Here are a small network's activations along a few directions, averaged over the inputs that share one value of a field.
Values that are neighbours, or in one group, have similar rows; names and order tell nothing.
(in the rows, 500 means zero)
Strong random noise was added to every row along 11 fixed directions; ignore it. To show where, here is one row again and again, with new noise each time:
[557 650 424 234 457 617 441 286 687 506 647 519 532 555 221 470 476 533
 521 381 603 616 439]
[485 394 600 679 712 562 411 518 455 324 506 549 663 449 651 514 641 547
 333 603 559 495 390]
[554 437 752 483 430 569 668 415 699 297 531 547 405 338 626 451 497 426
 527 228 736 654 301]
[530 538 340 377 454 521 659 545 455 586 588 536 489 346 264 503 559 446
 627 426 626 533 624]
[463 530 434 529 410 392 679 594 424 528 232 455 586 442 700 490 418 632
 441 687 391 412 620]
[513 563 544 566 653 455 301 654 551 382 453 545 530 599 623 409 604 458
 506 499 520 454 432]
[656  96 469 555 527 259 600 603 483 481 375 534 377 614 561 636 438 638
 598 573 527 421 538]
[395 722 536 480 348 604 547 425 313 614 581 524 691 299 419 464 502 364
 533 717 575 493 646]
[395 416 474 535 573 493 482 524 494 521 547 548 367 329 544 626 533 536
 593 425 573 495 469]
[623 478 388 421 434 476 480 619 606 314 362 528 482 661 426 375 468 584
 471 559 697 461 428]
[553 331 367 446 484 356 527 618 449 564 590 462 408 679 257 553 575 637
 555 382 354 445 529]
[600 715 472 355 545 392 466 570 661 538 479 589 531 438 555 527 520 421
 867 329 550 602 562]
[546 450 527 468 698 577 400 302 620 402 609 542 677 504 485 624 578 666
 427 454 495 619 363]


Field Y:
y8: [443 441 337 374 339 552 485 500 680 439 304 513 124 514 577 551 294 647
 574 466 713 407 398]
y4: [511 482 380 495 692 323 145 532 598 569 560 497 517 737 530 640 516 663
 686 408 188 456 416]
y7: [463 434 249 640 613 482 567 623 297 492 267 466 674 402 631 494 501 611
 400 785 410 408 612]
y2: [460 500 576 672 367 438 609 701 393 444 601 497 471 377 517 592 579 405
 784 259 430 636 428]
y6: [477 584 359 503 710 627 301 452 560 460 530 469 541 621 424 399 512 454
 149 550 480 463 430]
y9: [331 413 739 605 548 498 429 432 566 563 589 436 223 523 654 518 473 470
 283 270 336 487 387]
y5: [534 373 560 562 678 514 483 416 486 669 561 544 405 413 607 716 484 391
 543 518 477 509 594]
y3: [343 545 439 642 412 608  55 615 320 461 675 506 380 734 218 570 546 520
 580 610 552 424 382]
y1: [291 533 446 500 203 590 317 389 349 488 683 489 530 511 252 678 425 792
 571 676 555 465 368]
y10: [570 570 396 471 546 588 269 550 637 283 440 547 455 618 490 491 478 567
 694 525 740 548 374]
A value of Y combines one of 5 hidden first parts with one of 2 second parts; all combinations occur once.
y3 and y10 share the first part; y3 and y2 share the second. Which value has the first part of y2 and the second part of y10? -> y7
y4 and y6 share the first part; y4 and y1 share the second. Which value has the first part of y1 and the second part of y6? -> y9

Field D:
d7: [519 529 573 494 439 505 686 479 500 394 370 428 670 474 699 389 514 621
 372 564 446 456 475]
d5: [441 230 521 720 563 561 666 670 299 323 646 584 588 387 329 582 779 671
 311 508 593 513 447]
d17: [615 507 820 699 541 467 373 312 517 325 514 629 884 355 799 629 428 442
 534 747 654 599 339]
d18: [581 698 323 256 529 384 590 604 793 536 273 425 420 611 613 360 415 412
 568 248 348 641 557]
d16: [835 411 602 511 661 480 453 387 564 385 571 651 773 530 578 788 538 603
 842 506 616 702 502]
d14: [785 256 631 496 498 392 849 479 566 382 340 474 525 598 554 229 415 334
 425 476 585 582 582]
d11: [515 504 364 452 444 569 525 573 437 425 624 459 529 505 261 309 579 519
 499 397 577 549 467]
d8: [657 616 372 397 412 675 959 414 466 543 265 411 655 473 465 265 439 396
  86 593 528 450 748]
d2: [573 376 315 527 282 390 790 594 317 563 292 437 747 519 405 458 383 601
 295 795 362 354 721]
d6: [521 339 441 653 671 432 509 596 343 475 510 584 668 385 488 694 587 646
 480 673 596 490 615]
d19: [482 531 293 365 599 650 450 348 566 520 680 411 592 667 109 470 546 602
 351 406 398 603 402]
d4: [235 500 508 547 514 531 706 594 404 594 544 486 389 103 644 592 654 482
 559 399 455 433 543]
d13: [455 506 299 466 382 534 521 564 425 539 412 448 447 608 412 474 431 512
 341 650 427 423 544]
d12: [562 650 594 713 846 576 452 597 350 480 445 508 832 297 695 467 805 374
 450 580 357 582 600]
d10: [551 750 787 297 417 538 246 228 736 505 586 572 592 750 473 328 462 331
 513 593 508 540 465]
d15: [646 296 548 666 878 395 344 654 429 404 414 531 603 640 709 360 678 415
 427 562 485 352 484]
d9: [435 631 415 373 483 462 460 371 632 674 579 501 372 337 464 641 356 560
 577 393 571 562 467]
d3: [543 307 456 601 292 575 631 509 275 391 567 517 604 571 341 681 472 678
 433 678 528 461 438]
d1: [688 352 603 438 466 507 548 540 506 599 598 428 150 742 210 262 504 166
 471 371 615 428 631]
The values of D form a line.
Going along D from d12 by way of its neighbour d1, in what order are d17, d16, d8, d6, d13, d3 met? -> d16, d8, d3, d13, d6, d17
Name the neighbours of d15, in listed order. -> d7, d11
Name the neighbours of d19, in listed order. -> d18, d14
Name the neighbours of d10, in listed order. -> d5, d4
